A small network was shown many inputs. Here are its activations along a few directions, one row for each input.
In each table, some parts of the input vary, and every possible input appears once, in random order.
A made-up example of a description, with smaller parts first: ring(5) and (point or (values(2) and line(4)) or line(11)).
Shared parts are said once, and a part with two or three values counts as separate values.

Other details of the inputs vary at random and push rows far along two fixed directions, the same in every table; ignore that.

A family of inputs:
x1: [ -3  -6  11  21  10   0  19 -19 -17  17  38  26   3]
x2: [-15   2  -7  -4   5 -11  11  -4  -9   1  19  -2  21]
x3: [-10  -7  15  -7  18  -1   5  -5 -12  -8  17  -7  14]
x4: [ 13  -5 -26  -3 -12   9  -5   3  15   2 -18   4 -29]
x5: [ 11  18 -53  52 -28  -4  -4  48  18  49 -50  16   4]
x6: [-19  -4  -6   4  26  -9  13   5 -19  15  22  -3  23]
x7: [-26  11  -6  -1   8 -13  10  -2 -12   3  17 -11  39]
x8: [-11   2   0 -17   8  -7   7 -13  -7 -11  20  -1  13]
x9: [-16   5  25  -8  15  -6  -4  -3  -9  -8   8 -20  24]
x10: [  5   7  -9   7 -18   0  -5  10   8   1 -15   5  -1]
x11: [-18  14  13 -15   2  -8   1  -9  -3 -11   7 -17  28]
x12: [ 22  -8  45 -22 -11  11 -25 -14  11 -41 -17 -12 -23]
x13: [  4   5 -20  35  -5   0  -2  35   2  34 -25   9   1]
x14: [ 24 -10 -10   6 -10  16 -10  16  18   7 -38   6 -41]
x15: [  7 -10 -20   6   8   7   2  10   2  16 -13   2 -22]
x16: [ 30  -4  38 -14 -30  14  -6 -44  14 -37  18  22 -41]
x17: [-11  -8  -3  -3  22  -5  12   2 -12   9  18  -4  12]
x18: [ 17  -1  -8  -9 -17   7  -8   1  17  -9 -17   4 -21]
x19: [ 18  -1  45 -20 -11  12 -27 -11  12 -39 -22 -14 -22]
x20: [-21  -1 -24  -9  20 -11  16  -8 -14   9  29  -3  20]
Description of these inputs: values(2) and (point or line(9)).
Question: Changing only the values(2) part turns x19 into x7. The same change can be made to x1. Which row results?
Answer: x16
Question: Which other rows does x12 become when the values(2) part takes its other values? List them by row number.
Answer: x5

A family of inputs:
x21: [-34 -13 -14 -31  34 -11  23 -25 -25 -14  49 -14  27]
x22: [ 38  -9  42 -21 -34  19 -22 -34  18 -52  -8   9 -47]
x23: [  8   0 -21  12  -3   2 -11  32  11  18 -38  -6  -8]
x24: [ 32   0  20  -4 -34  18 -18 -20  22 -24 -18   9 -43]
x25: [ 38  -4  51  -9 -35  18 -33  -8  21 -43 -34   1 -38]
x26: [ 33  -2  37  -4 -23  17 -28   5  19 -24 -37   0 -35]
x27: [  4   8 -56  29 -16  -2  -8  47  15  33 -52   0   0]
x28: [  6 -20  17 -31  10   7   0 -18  -4 -28  14  -4 -22]
x29: [ 43 -13  39  -8 -31  21 -24 -19  19 -38 -18  14 -55]
x30: [  4 -13  31 -17  12   4   2 -25 -10 -20  26   2 -12]
x31: [  3  14 -55  35 -11  -1  -6  49  17  46 -54   0   0]
x32: [-28  20 -22  29  12 -14  13  16 -10  39   5  -5  41]
x33: [  2  -4 -26  -5   3   4   2   2   6   8  -8  -2 -15]
x34: [-21  10 -33  29  14  -8  21   5 -10  44  18  10  21]
x35: [-29  -8   9 -21  35 -14  11  -2 -25  -9  32 -20  35]
x36: [-34  11   6 -18  21 -23  21  -5 -22  -3  46  -5  54]
x37: [-18   6 -28   5  11 -17  28   5 -14  25  35  19  29]
x38: [ 14   9 -43  52 -12   6   4  37  14  61 -33  25 -19]
x39: [-29 -16  -1 -27  43 -11  23 -22 -27  -5  50 -12  22]
x40: [  8  16 -26  52 -27  -3  -4  37  10  35 -35  16  11]
x41: [-31  11  15  -3  15 -15  12 -17 -19  -4  35 -12  47]
x42: [ -9  -1  62 -43  16   2  -7 -38  -8 -45  28 -24   7]
Question: What is each input in this table made of?
Answer: values(2) and (point or line(4) or ring(6))
Question: Changing only the values(2) part turns x39 into x23. The same change can be made to x21. Which row results?
Answer: x27
Question: Which other rows does x22 become when the ring(6) part takes its other values? List them by row number.
Answer: x24, x29, x30, x34, x38
